A small network was shown many inputs. Here are its activations along a few directions, one row for each input.
Each table varies a few parts of the input and shows all the possible inputs, shuffled.
Descriptions start from the smaller parts, as in this example, which fits no table here: one of 3 separate values, together with either a single point or one of 9 places along a line or (one of 4 places along a line, together with one of 5 places around a ring).
Shared parts are said once, and a part with two or three values counts as separate values.
(in the rows, 128 means zero)

Other details of the inputs shift rows strongly along two fixed directions, in all tables alike. That doesn't count.

A family of inputs:
x1: [123 114  77 130 150  88 147 122  87 121 145 146 160 145 160]
x2: [120 148 139 138 116 136 131 147 152 121 136 110 108 113 103]
x3: [128 123 147 140 111 136 132 133 135 132 112 121 111 117  99]
x4: [122 136 147 135 113 136 130 144 139 131 115 113 102 125 107]
x5: [130 129 135 128 113 161 125 134 140 116 114 140 109 120 121]
x6: [128 124 150 143 116 137 128 135 132 128 105 112 109 124 100]
x7: [120 108  82 134 144  94 140 101  89 126 164 131 165 153 157]
x8: [122 112  82 130 146  70 158 123  92 134 151 129 158 144 145]
x9: [121 141 141 132 114 137 126 144 143 127 117 115  95 119 118]
x10: [118 132 145 140 109 161 112 120 136 121 126 113 107 134 118]
x11: [122 117  77 127 147  70 154 124  95 130 154 131 151 138 156]
x12: [124 129 149 134 111 135 138 137 138 131 112 122 108 116 104]
x13: [229 166 252  10 203  99  34  86 193 227 157 205 239  93 153]
x14: [126 128 135 134 119 166 116 130 144 116 108 123 112 129 126]
x15: [127 107  92 134 156  69 159 120  87 128 134 120 161 148 145]
x16: [127 125 140 135 113 167 114 125 139 118 117 114 109 131 125]
x17: [128 101  77 129 147 101 142 105  91 121 154 131 166 150 164]
x18: [126 127 133 130 114 166 120 129 145 119 116 133 114 123 125]
x19: [119 147 136 134 112 135 134 145 154 126 144 120 109 106 101]
x20: [119 142 137 128 113 149 132 145 139 125 119 137 101 115 118]
x21: [123 139 141 136 116 154 119 142 136 118 108 130 104 126 122]
x22: [121 105  79 127 152  97 133 100  92 120 146 120 168 157 162]
x23: [130 131 138 131 118 160 121 135 138 113 106 131 107 126 122]
x24: [120 143 140 132 118 149 128 146 137 122 112 128  99 121 119]
Description of these inputs: one of 2 separate values, together with either a single point or one of 11 places along a line.
Changing only the choice among 2 separate values turns x13 into x22. The same change can be made to x17. Which row results? -> x16

A family of inputs:
x25: [ 84 119 142 175  53 185 167 149 140 108  97  96  45 114  60]
x26: [124 142 110 125 146  89 142 141 122 131 155 100 128 138 148]
x27: [130 127 120 135 145  93 145 144  95 133 118 130 133 141 142]
x28: [181 181 212  60 157 164  56 122 202 169 149 148 149  99 146]
x29: [133 103 114 137 133  87 149 122 114 148 130 110 141 131 121]
x30: [188 179 216  71 169 135  87 152 188 160  96 187 144  82 121]
x31: [124 122 107 125 133  89 160 146 104 144 124 145 135 121 128]
x32: [149 109 105 133 143 104 147 127 111 114 127 133 144 122 128]
x33: [144 112 122 134 138  93 141 128  98 126 124 120 133 145 135]
x34: [132 107 115 134 141 140 129  98 100 118 139 131 155 153 146]
x35: [192 142 224  84 155 167  51 104 183 173 118 144 159 115 131]
x36: [ 92 113 136 164  52 200 129 134 133  97  91 100  36 125  99]
x37: [124 126  85 115 143 128 137 135 118 111 118 169 141 135 162]
x38: [131 115 133 141 139  98 149 116  96 133 133 118 143 149 126]
x39: [126 103 105 127 126 134 144 100 114 122 146 145 160 138 137]
x40: [106 137 105 132 123 105 121 112 109 135 175 136 137 135 140]
x41: [125 115  92 121 132 130 138 128 112 122 131 160 149 130 154]
x42: [109 113 115 126 134 107 118  97 105 135 124 107 150 150 136]
x43: [124 142 101 143 141  96 143 136 123 115 172 134 147 117 121]
x44: [ 82 143 122 163  68 177 161 184 143  96  70 117  28 111  84]
x45: [ 76 147 113 172  49 214 131 151 165  83 139 114  53 112  85]
x46: [137 107 108 124 127  89 156 129 107 138 130 134 135 125 122]
x47: [122 123 126 138 148  87 129 123 105 131 116  93 151 156 121]
x48: [131 119 102 129 148 137 124 126 100 118 125 145 144 146 163]
x49: [121 113 108 130 151 131 109 104 110 115 124 107 162 160 142]
x50: [128 138  96 125 148  98 151 140 136 115 159 112 139 115 143]
x51: [138 100  93 120 126 130 135 112 116 116 137 149 149 133 147]
x52: [115 117 113 128 138  82 145 124 114 141 123 107 151 136 108]
x53: [118 105 123 130 124 116 137  92  95 137 140 132 143 144 141]
x54: [130 140 114 129 154  91 145 150 100 121 105 139 126 146 150]
x55: [143 167 246 119  99 206  76 151 221 136  73 109  85  81  48]
x56: [136 111 117 140 143 109 156 116 109 119 136 130 155 127 119]
x57: [117 117 110 124 130 111 131 120  94 137 126 145 133 137 156]
x58: [116 135  98 115 134  83 159 143 132 141 163 114 129 118 134]
x59: [140 108 127 146 143  91 134 121 105 137 123  97 140 151 134]
x60: [189 167 223  78 158 138  88 146 183 172 109 177 152  77 112]
x61: [ 71 149 129 177  51 176 151 171 156 105 132 100  36 103  58]
x62: [176 177 206  51 143 157  71 124 218 173 156 164 153  83 137]
x63: [130 131  95 122 158 135 124 133 105 107 112 154 136 151 171]
x64: [121 141  96 137 138 129 114 117 113 114 174 134 149 142 146]
x65: [133  96 100 132 132 128 129 104 124 126 137 125 156 140 146]
x66: [104 113 134 188  76 191 142 151 153  88  86  74  54 115  77]
x67: [114 108 100 123 137 124 125 106 124 118 131 121 166 145 134]
x68: [144 104 103 128 141 136 121 109 103 112 131 134 144 149 155]
x69: [117 130 104 117 139 108 130 126  99 126 113 154 126 141 164]
x70: [118 145 117 144 138  87 134 137 109 130 167 121 137 138 127]
x71: [ 89 110 141 176  58 199 122 126 140 108  91  77  44 131  98]
x72: [167 178 220  54 142 140  63 117 197 190 150 149 137  90 138]
What do these inputs look like to the network? -> one of 6 places around a ring, together with either one of 2 separate values or one of 6 places along a line
Changing only the place on the ring of 6 turns x36 into x33. The same change can be made to x42. Which row results? -> x47
Changing only the place on the ring of 6 turns x70 into x45. The same change can be made to x54. Which row results? -> x37
Which other rows does x31 become when the place on the ring of 6 takes its other values? List them by row number. -> x27, x41, x48, x57, x60
Which other rows does x61 become when the choice among 2 separate values takes its other values? List them by row number. -> x58
A walk changes only the place on the ring of 6. It starts at x34 and steps to x39. List the rest of the walk in order. -> x56, x25, x38, x53

A family of inputs:
x73: [109 127  56 130 154  79 148 120  87 118 180 133 161 151 173]
x74: [104 131 108 150  98 128 164 149 132 114 141 119  95 110 102]
x75: [100 137 165 159  76 212 101 132 154 104  97  89  58 131  97]
x76: [166 110 154 104 165  88 115  98 115 163 128 149 193 133 131]
x77: [162 155 135  89 182  58 137 153 122 155 129 175 165 112 150]
x78: [ 75 114  70 172  80 129 183 152 106  94 125 107  72 126 106]
x79: [109 110 119 162 108 141 134 125 120 112 116  82 103 142 112]
x80: [170 139 184 100 164 108 109 140 135 157  83 147 144 122 130]
x81: [178 135 228  82 141 131  83 110 167 188 104 148 153 106 108]
x82: [107 111  62 148 129  82 177 133  90 113 154 137 144 131 130]
x83: [138 112 104 128 157 113 134 128  90 114  94 139 143 153 162]
x84: [ 64  88  11 194  93 160 165 120  76  53 139  83  91 173 157]
x85: [145 125  96 102 158  89 139 114 114 140 173 163 180 125 161]
x86: [143 115 108 108 172  96 111  94 108 134 148 126 188 153 168]
x87: [114 142  90 126 143  83 150 140 123 125 163 121 141 125 136]
x88: [142 121  99  96 155  88 134 113 111 147 159 169 176 127 166]
x89: [140 138 100 109 163  59 139 126 117 146 178 139 174 123 150]
x90: [171 164 200  71 152 169  56 113 188 159 135 158 157 110 144]
x91: [113 140 178 151  94 169 110 138 152 128 101  87  77 126  89]
x92: [154 155 155  90 144 135  94 126 165 150 159 155 150 107 142]
x93: [125  96  76 143 151  53 173 118  75 130 147 127 173 145 131]
x94: [127 131 169 122  88 211  96 125 165 124  98 141  86 115 116]
x95: [161 123 155  95 159  61 131 116 120 177 139 148 177 120 128]
x96: [ 87 137  79 150 103 158 144 145 133  91 142 108  92 131 132]
x97: [126 140 140 133 137  84 136 136 121 145 143 107 131 130 114]
x98: [123 122 169 144  86 203 111 122 155 114  98 112  84 121  96]
x99: [168 149 162  87 162 146  92 135 143 140  99 177 145 123 162]
x100: [105 169 163 141  90 156 124 162 167 127 132 111  67 101  88]
x101: [142 122 185 115 107 180  94 111 154 142  95 134 112 120 112]
x102: [101 103  88 159  96 183 136 119 113  86 116 131 105 143 131]
x103: [149 108 110 113 168  97 109  89 104 137 151 128 187 153 167]
x104: [135 148 116 113 146 126 134 156 126 121 111 163 121 120 151]
x105: [169 169 217  84 151 110  91 136 184 180 132 133 148  96 101]
x106: [100 116 114 159  78 208 130 128 139  89 114 116  76 130 117]
x107: [138 141 149 129 139 101 146 165 125 134  89 130 107 118 112]
x108: [ 96  74  51 173 116 131 161 102  67  84 121 112 134 167 142]
x109: [105  98 111 169  99 140 156 124 109 108 110  90 101 140 103]
x110: [135 141 183 124 121 154 100 129 165 140 107 101 113 120 101]
x111: [121 136 173 148  86 156 140 151 159 131 109 104  76 102  69]
x112: [137 147 165 112 106 179 108 137 170 133 125 163 113  97 108]
x113: [122 108  73 142 156  48 163 121  84 130 162 104 165 148 142]
x114: [ 99 129 104 150 106 173 117 124 122  98 133 112  98 147 142]
What do these inputs look like to the network? -> one of 6 places around a ring, together with either a single point or one of 6 places along a line
Changing only the place on the ring of 6 turns x82 into x93. The same change can be made to x87. Which row results? -> x105
Which other rows does x92 become when the place on the ring of 6 takes its other values? List them by row number. -> x79, x84, x89, x103, x113
A walk changes only the place on the line of 6. It starts at x73 and steps to x96. List the rest of the walk in order. -> x92, x85, x112, x88
A walk changes only the place on the line of 6. It starts at x94 and steps to x102. List the rest of the walk in order. -> x106, x84, x90, x114
Which other rows agree with x103 in the place on the ring of 6? List them by row number. -> x75, x83, x86, x98, x101, x108
Which other rows agree with x76 in the place on the ring of 6? List them by row number. -> x79, x80, x81, x91, x109, x110

A family of inputs:
x115: [ 82 132  92 167 102 139 152 145 124  95 138  85  86 140 115]
x116: [ 99 117 129 171  94 171 139 150 117  93  78  91  63 142 102]
x117: [ 96 108 109 162  72 211 129 114 129  89 101 117  79 138 115]
x118: [189 161 191  61 194  62 103 125 148 189 130 168 192 110 149]
x119: [ 83 131  96 159  72 190 147 142 144  86 137 118  71 115 107]
x120: [188 148 203  59 156 146  65  96 179 180 158 184 182 101 142]
x121: [140 141  91 102 170  83 121 118 117 132 176 144 183 137 171]
x122: [128 105 155 144 106 147 119 108 129 133 102 101 121 137  99]
x123: [129 154 156 122 118 164 119 163 160 123  97 135  85 108 117]
x124: [147 123 137 107 154 138  90 103 126 134 125 140 162 142 162]
x125: [150  90 115 129 166  61 149 109  83 143 120 130 179 150 133]
x126: [163 193 240  84 130 145  81 158 206 177 122 150 107  79  93]
x127: [109 123  29 137 166  53 168 136  75 109 172 138 159 151 176]
x128: [146 134 129 105 153 129  98 108 136 134 152 137 157 135 160]
x129: [109 127 124 159  97 190 128 149 128  90  79 113  71 135 119]
x130: [143 146 208 123 103 143 125 152 174 152  86 122  88  91  71]
x131: [120  95  83 138 154  94 133  99  77 120 132 106 164 170 162]
x132: [ 97 127 134 161  89 179 123 134 139 105 118  81  74 136 108]
x133: [148 105 108 112 153 112 133 111  99 132 126 169 172 139 159]
x134: [149 132 124 101 144 111 138 133 127 143 132 172 153 115 143]
x135: [162 164 218  95 128 112 105 146 178 181 131 144 128  78  83]
x136: [102  98  49 157 144  52 181 113  73 118 171 100 166 150 137]
x137: [112  84  58 158 138  67 167  97  67 122 160  95 168 164 143]
x138: [ 83 135  95 159  71 173 158 163 139  93 129 129  61 108 103]
What do these inputs look like to the network? -> one of 4 places along a line, together with one of 6 places around a ring
Changing only the place on the line of 4 turns x136 into x115. The same change can be made to x122. Which row results? -> x131
Which other rows does x118 become when the place on the line of 4 takes its other values? List them by row number. -> x123, x130, x134
A walk changes only the place on the ring of 6. It starts at x127 and steps to x121. List the rest of the walk in order. -> x128, x124, x129, x123
